These are the activations of a small neural network, seen along a few directions. Each row is one input.
In each table, some parts of the input vary, and every possible input appears once, in random order.
Descriptions start from the smaller parts, as in this example, which fits no table here: one of 2 separate values, together with either a single point or one of 9 places around a ring or (one of 5 places around a ring, together with one of 6 places along a line).
Shared parts are said once, and a part with two or three values counts as separate values.
(in the rows, 128 means zero)

Other details of the inputs shift rows strongly along two fixed directions, in all tables alike. That doesn't count.

Table:
x1: [ 77 178  95 134  81  76 120 101 146 209 129 129  99 154 126  84 165]
x2: [ 87 135 154 155 122 122  98 165 128 134 142 121 141 122 109 124 105]
x3: [150 123 154 132 154 139 133 157 117  92 125 113 164 117 119 175 128]
x4: [143  99 154 112 158 145  87 144 150 128 127 150 144  88 146 138 122]
x5: [ 97 155  87 119 106  73 150  92 150 173 120 118 107 148 124  98 180]
x6: [120 125 161 144 167 139 123 149  89  89 135 111 144 137 126 168 106]
x7: [142 101 163 137 163 144 138 149 100  62 141 132 136 122  92 176 122]
x8: [106 124 159 166 132 131  99 166 115 132 131 116 152 125 108 138 107]
x9: [102 170 162 137 134 119  93 172 138 149 139  98 153 118 147 143 113]
x10: [154 117  67 133 113 150 188  84  91 107 106 153  94 169 117 139 140]
x11: [185  76  66 121 122 174 189  35  74  60  88 188 106 157 141 131 135]
x12: [110 141 146 129 129 125 117 141  96 110 139 126 114 127 109 138 107]
x13: [129 144  35 114  78  99 191  64 152 174 100 141  70 161 121  88 189]
x14: [172 108  64  83 117 159 148  63 109 113 125 155 102 174 157  95 131]
x15: [197  88 155 118 180 179 138 122 112  67 129 145 155 115 138 141 105]
x16: [135 112 157 134 172 131 137 144 108  79 129 104 140 127 115 170 127]
x17: [ 88 143 160 158 117  92  83 176 173 181 137  99 149 103 110 111 137]
x18: [149  78 147 134 157 157 145 147  83  34 116 119 132 117  78 165  98]
x19: [146 127 159 118 140 143 124 163 115  79 129 118 136 104 102 165 111]
x20: [150 129 150 145 139 158 126 151  91  93 125 132 151 134 114 174 113]
x21: [123 105 143 158 152 144 129 147  88  88 122 116 160 137 112 156 102]
x22: [100 162  79 117  84  89 148 113 182 191 133 131  86 129 127  89 167]
x23: [134 136  20 104  90  99 214  49 140 152  93 139  75 172 129  95 189]
x24: [130  98 141 148 154 129 136 147 114  90 118 108 158 124 105 152 125]
x25: [147 120  98 115 111 128 147  65 157 147 117 146 116 118 147  95 150]
x26: [162 119 171 142 157 168 111 126 119 107 138 146 160 111 152 137  86]
x27: [140  61  84  84  94 147 205  55  64 111  97 144  99 199 122 106 152]
x28: [140 125 131 148 146 148 140 149 104 114 135 125 141 129 136 164 110]
x29: [105 159 166 144 114 120  65 139 175 203 155 128 151  87 171  98 107]
x30: [164 116  61 107 110 136 201  64 102  90  85 146 100 170  98 137 172]
x31: [ 99 122 156 147 130 113 106 167 150 128 139 112 140 109  99 127 124]
x32: [125 162 168 130 135 126  68 153 165 189 159 130 156 103 172  87 100]
x33: [120 143 147 128 123 119 112 173 154 143 146 111 114  91 121 134 116]
x34: [103 168 162 129 134 100  96 175 170 161 136  89 151 103 141 135 136]
x35: [138 124 146 145 160 156 134 162 104  99 135 113 139 125 142 172  97]
x36: [149 100 153 123 158 145 144 141  85  50 130 126 122 118  88 171 113]
x37: [114 128 163 123 143 138  55 158 151 167 142 150 149  90 163 124 104]
x38: [119 154 158 126 123 137 102 168 112 115 138 120 134 111 119 148  97]
x39: [ 81 148  77 122 100  74 148  96 166 172 102  98 101 149 124  75 168]
x40: [144 131 146 139 148 152 132 148  90  90 126 123 161 134 126 175 111]
x41: [117  80 119  85  92 113 165  95 127 161 114 118 113 159 125  91 169]
x42: [103 150  87 127 112  99 154  87 108 147 119 131 110 165 127 112 154]
x43: [ 89 178 161 129 106  92  84 179 187 185 153 110 140  96 126 118 142]
x44: [ 61 171  73 120  63  77 127  98 150 191 114 121  80 147 115  53 142]
x45: [ 87 138 152 153 139 116 101 163 127 136 129  95 149 127 130 126 106]
x46: [110 142 171 149 137 103  94 168 147 153 148 110 143 108 111 142 141]
x47: [118 131  79 120 109 124 175  73  90 104 117 155  89 174 104 121 147]
x48: [149 135 116 117 121 126 141  81 166 151 119 144 122 121 150  86 144]
x49: [137 130 145 132 136 158 133 147  96  82 133 141 140 134 112 167 107]
x50: [128 131 101 124  94 106 122  88 177 175 116 152 114 107 160  81 165]
x51: [182  66 147 133 168 183 124 117  81  56 118 171 147 120 139 180  85]
x52: [133 146  94  84 100 106  99 105 191 197 144 126 109 132 167  59 157]
x53: [204  81 151 111 174 175 127 129 114  62 135 139 150 124 142 142 105]
x54: [118 169 157 120 115 108  53 158 182 210 166 122 144 112 182  70 110]
x55: [149  97 159 127 148 134  93 140 154 128 130 148 147  87 148 143 116]
x56: [161 104  52 118 116 165 215  66  74  67 105 166  80 178 108 144 134]
x57: [107 156 146 136 115 127 102 173 135 152 152 118 114 104 131 131  97]
x58: [ 94 167 152 138 129  92  96 183 190 194 149  88 133  95 153 120 136]
Each input here is: one of 2 separate values, together with either a single point or one of 8 places along a line or (one of 4 places along a line, together with one of 5 places along a line).
Changing only the choice among 2 separate values turns x18 into x44. The same change can be made to x19. Which row results?
> x38
A walk changes only the place on the line of 5. It starts at x34 and steps to x3. List the rest of the walk in order.
> x30, x43, x19
A walk changes only the place on the line of 5. It starts at x12 and steps to x47. List the rest of the walk in order.
> x1, x42, x6
Which other rows does x17 become when the choice among 2 separate values takes its other values? List them by row number.
> x8

Table:
x59: [ 84 123 152 130 108  84  94 142 163 172 125 112 128 110 117  83 141]
x60: [108 119 176 155 142 145  86 170  94  99 139 131 144 120 112 143  81]
x61: [107 152 127 124 113  94 116 156 190 171 138 106 119  92 119 115 150]
x62: [ 97 193 119 150 118 105 117 136 148 190 146 102 148 134 156 129 132]
x63: [162 109 102  91 124 134 121  76 170 165 126 155 124 112 170  85 144]
x64: [139 167  79 106  85 124 114  70 166 196 127 174  97 140 190  52 135]
x65: [137 162 158 141 158 146 111 171 110 105 153 112 154 113 126 181  98]
x66: [119  70 197 134 151 136 105 165 106 116 140  98 170 132 125 134 114]
x67: [151 127  78 104 126 113 187  84 135 104  99 124 101 156 119 125 178]
x68: [114 164 127 138 134 135 106 162 136 146 156 116 125  94 109 154  95]
x69: [133  99 180 135 146 135 107 175 138 100 140 127 142  81  94 165 121]
x70: [148  71 133 133 139 172 167 111  28  45  96 146 127 192 126 146 101]
x71: [146 117  90 126 112 154 170  97  79  64 115 167  92 146  93 154 122]
x72: [147 119  74 126 136 114 192  78 129 120  93 121 121 169 134 128 181]
What is each input in this table made of?
> one of 2 separate values, together with either a single point or one of 6 places along a line
Which other rows does x72 become when the choice among 2 separate values takes its other values? List them by row number.
> x62

Table:
x73: [148 118 120 140 162 141 160 122  97  73 113 110 142 148 117 162 129]
x74: [126 117 105 105 109 130 133  95 127 150 125 135 114 154 147  82 128]
x75: [139 121  80  86 109 113 151  78 155 149 112 140  96 140 140  80 158]
x76: [177  74 116 111 152 159 162  97 106  72 112 149 122 128 123 147 130]
x77: [138 126 107 127 136 126 174 121 109 110 114 108 129 157 119 156 153]
x78: [168 106 112 132 138 158 151 113 117  86 117 154 123 121 122 151 124]
x79: [158 104 190 131 171 181  88 172  91  82 150 131 167 112 147 168  70]
x80: [122 168  71  92  81  97 131  87 189 200 124 137  88 132 159  57 161]
x81: [141 135  90 126 126 130 164 111 120  93 113 127 103 137 107 135 133]
x82: [128 117  96 120 115 113 141  96 149 144 113 144 108 126 125 106 155]
x83: [180  84 134 145 174 171 158 115  90  59 111 140 159 136 129 180 121]
x84: [ 58 182 155 141  98  61  62 171 217 236 147 103 129  79 139  82 150]
x85: [101 187 150 129 105 100  67 155 188 219 162 128 130  95 167  92 126]
x86: [124 154 156 150 139 135 103 157 130 125 142 134 139 105 127 151 108]
x87: [126 167 153 117 125 126  80 154 164 172 157 130 137 104 162 107 111]
x88: [ 92 138 171 139 132 101  88 172 146 144 143  96 147 107 109 122 123]
x89: [149 131  80  98 120 125 160  72 141 144 112 131 120 159 160  95 158]
x90: [105 118 183 145 138 133 107 192 106 124 148 100 150 124 111 156 104]
x91: [136  97 191 140 167 148 119 199 110  73 146 103 156 100  98 196 109]
x92: [108 118 177 131 133 117 109 178 127 128 141  98 146 116 101 150 130]
x93: [ 99 151 159 150 139 125  95 169 112 123 142 110 144 122 123 146  96]
x94: [130 155  69 120  97 119 151  73 137 151 115 163  96 146 135 100 150]
x95: [128 122  98 122 121 140 172 112  72  92 115 131 107 168 106 153 129]
x96: [146 117  98 137 142 134 175  91 109  98 103 131 132 151 126 146 146]
x97: [142 138 187 155 174 156  97 191 102  70 152 115 159 102 113 188  79]
x98: [106 167  91 117  96  83 124  93 187 222 126 122 120 136 172  70 171]
x99: [121 121  82 115 120 111 170  92 125 100 106 126  98 146 103 119 153]
x100: [154  78 118 123 135 146 155  93 100  83 109 149 130 140 107 137 137]
x101: [100 181  87 114  88  94 147 117 142 174 131 124  89 150 123 106 157]
x102: [120 106 180 155 144 146  87 168 118 127 144 129 161 110 130 141  96]
x103: [ 89 139 173 153 137 117  87 182 125 141 146  98 149 116 116 127  98]
x104: [147 114  95 116 121 151 151  82  93 109 115 156 112 154 142 123 122]
x105: [169 112 105 116 130 151 151 103 128 105 121 150 113 124 136 131 130]
x106: [135 118  98 131 120 145 146  91  95 111 113 157 117 152 130 130 123]
x107: [109 120 108 124 108 106 144  95 134 138 109 131 113 138 109 105 155]
x108: [118 151 165 153 134 121  92 179 161 145 146 119 144  83 128 144 112]
x109: [126 125  92 134 119 138 161  89  87 100 106 150 112 156 120 134 124]
x110: [102 167 147 133 109 101 106 185 166 175 151 100 124 103 122 132 136]
x111: [131  95 124 142 135 149 153 112  84  87 114 138 129 147 109 141 113]
x112: [124 108 172 140 137 143  91 156 126 142 148 125 153 114 143 126  98]
x113: [129 118 109  92 106 112 132  90 147 154 121 132 114 142 139  78 151]
x114: [126 112 183 128 137 125  82 159 149 149 147 120 156  97 137 122 121]
Changing only one part turns x78 into x105. The same change can be made to x100. Which row results?
> x114
What is each input in this table made of?
> one of 6 places along a line, together with either a single point or one of 6 places around a ring
Which other rows does x75 become when the place on the line of 6 takes its other values? List them by row number.
> x76, x82, x84, x91, x99
Which other rows does x93 become when the place on the line of 6 takes its other values? List them by row number.
> x79, x95, x104, x106, x109

Table:
x115: [ 99 203  19 125  86  97 166  53 108 173 106 130  86 201 154  78 132]
x116: [173 110  98 120 159 159 196 112  83  17 113 126 102 156  93 161 116]
x117: [116  92  94 119 114 124 173  81  91  78  87 131 111 164  75 112 146]
x118: [119 108 197 162 184 158  94 161  63  89 136 110 191 147 138 154  72]
x119: [126  96 191 136 143 127 107 205 131 123 161  88 152 108 114 151 108]
x120: [198  62  82 137 139 171 193  74 104  83  97 161 132 141 129 156 156]
x121: [106 114  75  97 104  83 172  61 137 134 102 113  90 171 100  62 176]
x122: [191  99 217 135 194 175 115 191 112  60 148 121 178  80 134 216 102]
x123: [182  98  90  76 148 150 191  90  96  65 107 137 104 162 113 164 154]
x124: [100 148 191 162 139 131  93 191 110 131 152 129 141  95  99 191 109]
x125: [143 166  31  91  76 135 139  31 141 158 115 181  62 152 166  48 127]
x126: [ 81 191 148 152 112 106  93 186 160 153 143 102 125  98 106 127 108]
x127: [154 137 179 109 124 156  60 154 132 155 162 165 131  96 168 119  89]
x128: [ 84 204  40 106  55  77 166  57 120 210 116 141  81 212 167  64 175]
x129: [160  79  80 102 134 127 189  39 118  85  81 134 120 150 125 108 167]
x130: [180 129 166 174 192 172 107 168 142  74 136 140 172  79 137 194  96]
x131: [111 118 147 109 121 103 105 169 172 178 141  98 128 114 145 112 144]
x132: [ 40 219 115 166  83  64  84 163 181 209 146 121 102  99 123 102 129]
x133: [ 83 207 118 115 111  71  84 166 216 208 146  93 114  99 155  81 145]
x134: [183 118 179 147 203 176 128 177 122  47 133 119 167  81 131 196  83]
x135: [181  65  93 135 159 155 175  44 111  68  87 156 139 141 119 141 156]
x136: [106 154 169 132 115 118 103 186 129 138 149 112 142 112  99 159 123]
x137: [ 97 137 171 158 126 145  94 171 102 170 149 103 164 149 163 141  94]
x138: [145  77  89  90 146 122 163  72 114  78  92 122 115 158 115 109 162]
x139: [ 94 152 139 124  91  75  97 155 214 240 144 102 134  96 168  79 159]
x140: [ 28 167 143 159  87  56  71 140 171 220 133 113 122 104 114  80 150]
x141: [106 121 174 115 121 131  40 130 162 178 156 151 152  94 165  63  91]
x142: [108 163 155 109 116  99 111 166 159 169 159  97 122 119 116 123 147]
x143: [217  89  85 124 155 174 200  69  91  53  99 177 129 144 124 181 161]
x144: [134  81 186 152 143 162 118 202  88  85 143 104 164 106  89 186  95]
x145: [161  84  69  86  93 166 159  51 106 137 115 190  86 159 154  70 120]
x146: [ 92 108 169 171 124 131 111 180 109 131 142 128 135 107 102 168 107]
Changing only one part turns x119 into x121. The same change can be made to x137. Which row results?
> x118
What is each input in this table made of?
> one of 4 places along a line, together with either one of 2 separate values or one of 6 places along a line
List by row number the other rows that have the place on the line of 4 in common with x143.
> x122, x123, x124, x127, x128, x136, x142
Which other rows does x141 become when the choice among 2 separate values takes its other values? List them by row number.
> x118
Which other rows does x140 become when the place on the line of 4 takes its other values? List them by row number.
> x124, x132, x146

Table:
x147: [133 105 148 137 152 141 136 146 101  71 123 115 138 125  99 160 113]
x148: [169  78 138 116 155 168 145 120  96  71 123 141 136 132 124 153 113]
x149: [121 149  93 115 109 118 135  94 136 157 120 136 114 148 143  98 142]
x150: [ 79 160 231 165 138 110  38 239 159 179 174  93 174  71 128 155  96]
x151: [146 100 131 135 144 159 152 142  86  70 125 125 125 138 103 162 106]
x152: [172  94 139 128 157 169 145 125  97  59 124 148 133 119 115 164 110]
x153: [111 165  83 117  98 103 132  92 154 175 122 137 101 140 149  88 148]
x154: [152 110 125 119 140 145 144 108 107 105 123 134 133 145 135 132 127]
x155: [149 104 117 140 141 146 147 107 113 106 113 139 136 134 133 137 127]
x156: [131 150  88 115 106 112 146  92 153 154 120 140 104 136 138 100 153]
x157: [102 157  85 123  96 100 150 115 142 166 123 115  99 150 127  99 148]
x158: [ 92 164 210 147 132 113  32 210 172 192 170 108 170  76 153 120  94]
x159: [103 150  94 124 111  96 149 107 140 144 114 112 110 145 117 107 154]
x160: [ 87 166  93 126  88  88 141 110 145 181 123 122 104 147 127 102 161]
x161: [158  83 133 142 153 162 143 116  97  77 118 145 142 127 121 152 110]
x162: [156 108 127 127 148 158 137 117  98  81 124 148 127 127 125 149 105]
x163: [119 143  91 106  92 103 131  97 166 177 123 138 102 129 140  83 158]
x164: [ 90 162  93 126  97  84 140 109 148 173 119 119 106 146 121 101 165]
x165: [165  84 139 120 153 166 143 115  87  68 124 140 138 140 121 149 110]
x166: [139 101 142 138 149 145 145 137  88  69 121 130 134 134  96 169 120]
x167: [127 145  89 108 100 106 140  95 162 171 120 134 106 134 144  93 161]
x168: [114 139 226 145 158 126  43 223 169 169 172  98 183  72 158 145  96]
What is each input in this table made of?
> one of 2 separate values, together with either a single point or one of 4 places along a line or one of 6 places around a ring
Which other rows does x163 become when the choice among 2 separate values takes its other values? List them by row number.
> x167
List by row number the other rows that have the choice among 2 separate values in common with x149.
> x153, x154, x155, x156, x157, x159, x160, x164, x167, x168
Which other rows does x156 become when the choice among 2 separate values takes its other values? List them by row number.
> x152
